Each row below holds a small network's activations on one record, seen along a few directions.
Here are examples, each followed by its value of one field, Tipod.
Records without Tipod are marked missing.
Other fields move the rows too, some of them a lot.
In the rows, 500 means zero.
Strong random noise was added to every row along 17 fixed directions; ignore it. To show where, here is one row again and again, with new noise each time:
[620 530 615 408 427 596 550 491 651 641 592 632 662 748 535 750 375 576
 376 199 452 535 737 469 490 558 674 438 470 614 694 521 504 452 407 523
 341 477]
[486 624 512 602 377 619 430 362 582 577 465 584 525 498 535 431 540 551
 391 480 493 480 565 379 430 451 575 504 608 644 318 506 435 357 337 590
 446 671]
[693 558 524 423 667 649 537 573 512 619 423 461 685 501 404 488 548 373
 460 519 457 474 593 541 557 538 386 475 706 515 501 479 476 504 486 297
 327 428]
[446 645 660 329 540 465 527 428 550 591 488 545 575 537 556 498 421 490
 402 342 345 355 271 626 645 746 732 560 523 404 707 599 455 429 699 460
 602 651]
[439 511 501 478 434 539 420 488 481 514 524 461 393 632 534 528 442 473
 481 479 496 481 590 500 573 683 437 564 531 479 426 431 405 417 645 511
 518 519]
[486 410 443 317 504 228 353 397 276 449 352 394 440 474 369 467 350 607
 671 569 811 512 452 565 394 366 367 495 484 491 497 363 370 613 540 384
 387 266]
[619 432 468 484 555 254 676 384 445 606 334 565 391 507 448 431 517 628
 426 297 494 383 259 661 589 552 590 566 468 433 763 574 488 468 630 323
 502 556]
[282 615 369 428 466 449 453 319 426 497 396 555 448 357 559 452 413 492
 686 392 667 489 258 338 511 529 554 539 671 429 528 621 455 593 574 422
 679 531]
[427 341 371 553 356 512 439 476 420 436 469 554 447 437 381 424 444 504
 538 569 453 442 445 527 530 398 314 590 465 288 374 518 643 729 597 468
 555 569]
[429 337 535 472 558 476 596 641 568 475 523 564 453 437 601 535 503 375
 508 513 623 599 580 378 459 454 491 375 516 567 529 417 457 503 418 421
 464 245]
[611 553 648 443 490 643 462 479 565 565 524 571 632 504 503 481 570 598
 371 647 454 593 602 482 415 350 532 466 649 637 269 522 579 396 347 664
 318 465]
[470 365 398 671 472 471 546 633 510 391 584 568 377 279 509 446 507 532
 575 784 305 560 426 600 408 398 526 573 267 293 509 651 693 562 545 527
 583 542]
[451 574 474 571 455 411 605 473 473 560 470 555 450 504 470 434 491 606
 492 385 610 412 443 409 412 371 684 499 556 523 408 584 666 475 425 493
 523 586]
[567 515 466 525 486 491 494 523 451 339 600 573 360 528 501 552 388 490
 524 504 389 633 518 462 476 528 432 543 375 428 592 468 558 501 601 432
 511 410]
[463 597 524 520 498 355 647 488 595 607 480 429 540 532 625 521 597 455
 589 173 453 342 383 491 497 569 705 386 504 483 690 628 370 564 474 565
 542 552]
[739 447 390 473 571 412 486 461 427 683 458 356 399 621 596 475 567 587
 484 655 668 619 548 541 554 345 376 565 360 551 419 609 307 550 728 705
 413 373]
[464 478 419 612 375 581 383 347 592 416 430 593 373 390 613 448 525 355
 543 468 340 526 482 467 544 707 343 516 535 508 637 428 189 456 479 432
 511 503]
[361 260 409 444 249 428 457 295 454 584 391 709 464 472 420 443 371 732
 474 463 527 418 355 619 541 392 412 634 562 337 433 556 675 663 611 547
 497 548]
[527 593 451 441 642 463 565 657 470 627 582 425 612 477 500 534 380 542
 599 630 498 516 536 594 401 430 559 517 471 403 497 573 627 489 634 461
 408 388]

[418 479 625 471 551 524 493 521 583 529 525 437 516 508 604 515 605 494
 374 566 463 536 500 526 543 605 520 469 493 588 410 417 344 287 496 611
 533 587] | z9
[577 541 385 508 527 379 543 446 490 592 475 538 562 521 475 612 359 641
 584 379 608 512 531 560 433 487 665 519 379 535 804 572 517 503 466 401
 453 467] | z3
[371 643 443 494 448 676 503 449 607 704 546 616 790 483 484 529 353 544
 431 388 276 417 520 535 471 560 471 546 693 399 423 459 596 408 554 417
 402 672] | z10
[371 483 443 670 365 578 493 540 495 470 515 523 377 530 434 484 520 519
 499 481 419 401 600 474 481 626 516 566 577 431 335 486 632 403 457 452
 558 704] | z8
[584 460 472 503 558 642 483 584 481 474 557 537 481 394 501 483 544 494
 506 805 370 622 468 547 560 455 480 602 451 362 433 713 669 589 618 573
 575 523] | z2
[511 543 436 553 413 625 494 387 551 454 485 508 466 442 579 452 638 438
 634 442 237 502 381 535 578 603 267 524 709 386 470 594 462 598 575 624
 518 493] | z4
[518 705 355 722 474 578 478 468 542 706 508 489 480 506 536 365 426 599
 505 671 580 399 595 565 436 468 630 649 485 606 402 586 583 311 518 594
 475 624] | z3
[546 686 607 465 700 520 605 630 554 629 535 436 581 351 584 365 591 488
 528 746 274 406 332 739 512 607 686 551 603 406 517 694 608 351 640 556
 483 489] | z2
[470 458 468 614 417 530 420 489 504 430 508 427 517 512 473 370 565 335
 400 499 403 398 458 460 592 436 314 500 357 420 377 391 392 672 560 577
 590 671] | z6
[453 449 369 545 436 469 584 443 525 519 482 568 543 542 503 616 465 476
 515 178 605 509 490 288 506 394 526 429 419 488 625 550 481 687 428 430
 594 596] | missing
[326 591 475 589 483 565 467 512 510 483 531 574 434 414 521 398 426 444
 414 611 457 417 415 486 574 660 657 619 472 440 485 519 591 376 595 429
 692 704] | z3
[446 245 438 591 204 434 405 390 525 580 283 580 419 491 343 488 450 606
 607 419 628 218 622 692 459 569 608 547 511 495 644 562 488 619 267 406
 417 577] | z7
[526 523 743 394 716 450 549 608 409 366 450 372 388 572 395 439 613 406
 309 549 579 469 438 517 623 669 534 489 549 596 410 318 473 247 520 330
 590 570] | z9
[347 512 538 453 418 534 450 521 518 456 563 559 552 520 492 616 366 526
 528 435 634 549 620 334 370 427 608 427 502 569 430 442 555 485 341 487
 500 495] | z7
[523 564 490 424 438 484 351 369 471 596 433 541 524 444 575 329 402 476
 488 662 716 487 425 416 474 274 544 527 474 584 405 561 386 651 550 642
 465 380] | z8
[582 716 428 552 505 644 389 462 534 537 571 551 609 395 562 373 383 436
 502 717 345 560 507 496 423 417 409 554 514 502 436 480 479 480 578 542
 386 431] | z9
[596 671 546 471 395 554 478 392 554 610 553 511 613 676 530 516 434 529
 434 296 337 408 516 529 525 510 505 510 522 495 513 523 466 538 585 637
 405 572] | z4
[496 518 511 454 681 421 694 728 482 683 602 367 542 717 510 596 462 516
 451 394 551 432 623 602 572 644 552 502 521 468 523 426 624 365 705 427
 460 420] | z5
[604 844 373 760 514 612 530 416 507 432 535 514 357 483 559 462 561 483
 544 423 438 598 554 249 370 510 551 508 576 650 436 545 461 266 359 456
 521 647] | z4
[246 352 385 534 574 357 663 661 472 487 526 413 591 428 453 541 499 410
 557 313 558 469 468 367 415 363 319 347 502 353 377 297 529 593 488 310
 538 519] | z10
[504 550 513 321 642 313 576 453 441 571 423 385 607 594 533 552 501 378
 465 157 764 500 381 273 561 396 525 343 468 561 600 428 239 657 548 390
 555 466] | z10
[578 465 499 607 566 460 588 509 602 703 471 534 468 457 650 391 595 570
 356 675 628 522 506 530 487 369 654 517 400 679 477 579 429 343 473 655
 460 475] | z6
[613 494 470 476 567 452 491 451 411 294 465 532 450 376 420 501 523 479
 573 523 495 638 360 420 478 370 445 482 396 451 617 567 517 648 442 398
 573 475] | z2
[489 459 321 724 352 586 542 581 618 545 561 629 550 423 523 438 382 355
 569 467 482 404 612 403 409 296 509 473 357 452 575 561 615 759 402 473
 477 451] | missing
[487 439 534 464 405 478 481 481 440 267 641 617 309 519 573 582 489 589
 573 548 488 701 437 411 522 463 575 535 401 445 550 644 720 640 547 717
 656 369] | z5
[549 638 424 482 413 573 384 491 535 654 561 562 558 503 554 469 251 560
 679 673 435 442 625 695 403 546 537 609 555 456 599 589 579 524 619 569
 306 261] | z1
[483 519 544 336 524 414 426 399 409 580 385 465 550 512 455 491 456 606
 542 532 789 460 421 515 526 433 661 529 547 565 516 606 505 579 490 550
 539 488] | z6
[586 292 424 613 413 629 394 556 537 628 334 301 542 594 377 572 772 364
 491 469 657 311 769 481 643 588 539 473 433 522 447 651 276 716 297 510
 565 803] | z1
[461 482 362 576 507 495 597 577 596 800 423 450 582 420 588 523 555 526
 724 515 637 340 567 601 452 515 738 498 577 485 628 800 517 586 435 548
 468 468] | z8
[581 635 179 581 665 497 555 517 406 687 554 351 419 566 582 611 464 662
 687 599 553 679 605 565 494 613 357 646 535 456 511 584 486 312 781 495
 463 436] | z5
[355 495 447 489 601 424 622 550 510 596 546 430 510 520 589 592 552 580
 518 402 498 567 479 469 478 573 473 458 581 467 432 452 471 331 580 500
 529 541] | z1
[374 324 525 402 544 266 571 639 375 451 525 389 368 557 446 614 453 641
 597 519 609 525 522 608 427 544 516 478 449 410 472 420 593 428 579 450
 501 393] | z7
[537 572 289 537 513 522 504 469 529 659 609 423 593 643 620 728 426 584
 560 355 535 682 656 376 462 442 447 492 324 506 564 569 345 514 604 609
 488 569] | missing

Which value of Tipod does each new row have?
[727 527 688 337 507 595 361 450 386 470 446 512 552 592 343 381 524 552
 348 735 535 479 513 623 621 444 493 594 618 558 352 528 672 580 535 607
 410 433] | z3
[538 563 586 395 768 609 599 780 509 499 659 360 747 549 450 582 487 311
 427 537 271 525 544 582 590 602 343 453 498 348 496 360 588 491 688 359
 471 475] | z6
[725 634 538 379 601 465 543 453 578 646 588 604 664 612 583 583 261 529
 337 388 459 612 506 514 479 383 567 493 257 575 777 468 380 466 649 461
 346 379] | z10
[415 491 555 533 527 428 617 628 603 461 560 533 434 382 658 460 514 362
 585 504 524 484 432 435 434 457 677 392 435 520 614 573 501 549 440 533
 567 334] | z4
[508 663 479 558 491 564 539 399 619 476 530 653 653 363 593 466 463 399
 481 333 365 550 374 314 415 363 535 403 489 534 631 513 428 567 377 465
 493 536] | z8
[418 540 436 556 628 364 664 552 433 347 529 514 485 351 446 424 531 445
 523 381 352 519 254 434 458 437 391 447 503 347 521 390 615 512 551 300
 597 537] | z1
[640 374 560 416 843 318 738 849 502 632 522 206 763 490 402 639 637 489
 535 536 541 468 551 695 428 346 569 333 290 429 612 532 523 560 458 410
 396 463] | z9
[471 429 686 352 508 304 536 520 420 315 544 400 450 500 498 535 638 561
 518 454 384 527 281 550 507 458 556 415 412 374 474 559 536 613 545 677
 604 529] | z4
[520 530 409 594 459 601 446 471 540 480 566 637 474 408 568 394 382 445
 448 659 348 588 494 482 465 438 325 572 455 464 460 414 492 465 607 483
 432 417] | z8
[439 527 383 572 383 551 616 427 604 723 593 695 698 628 481 623 309 730
 364 240 362 471 567 533 457 440 533 563 491 444 537 481 722 423 549 500
 407 675] | z6
[354 501 613 376 448 442 410 538 447 597 415 457 446 504 456 319 385 487
 601 662 582 210 479 774 537 699 563 587 739 446 439 446 584 465 624 471
 424 310] | z1
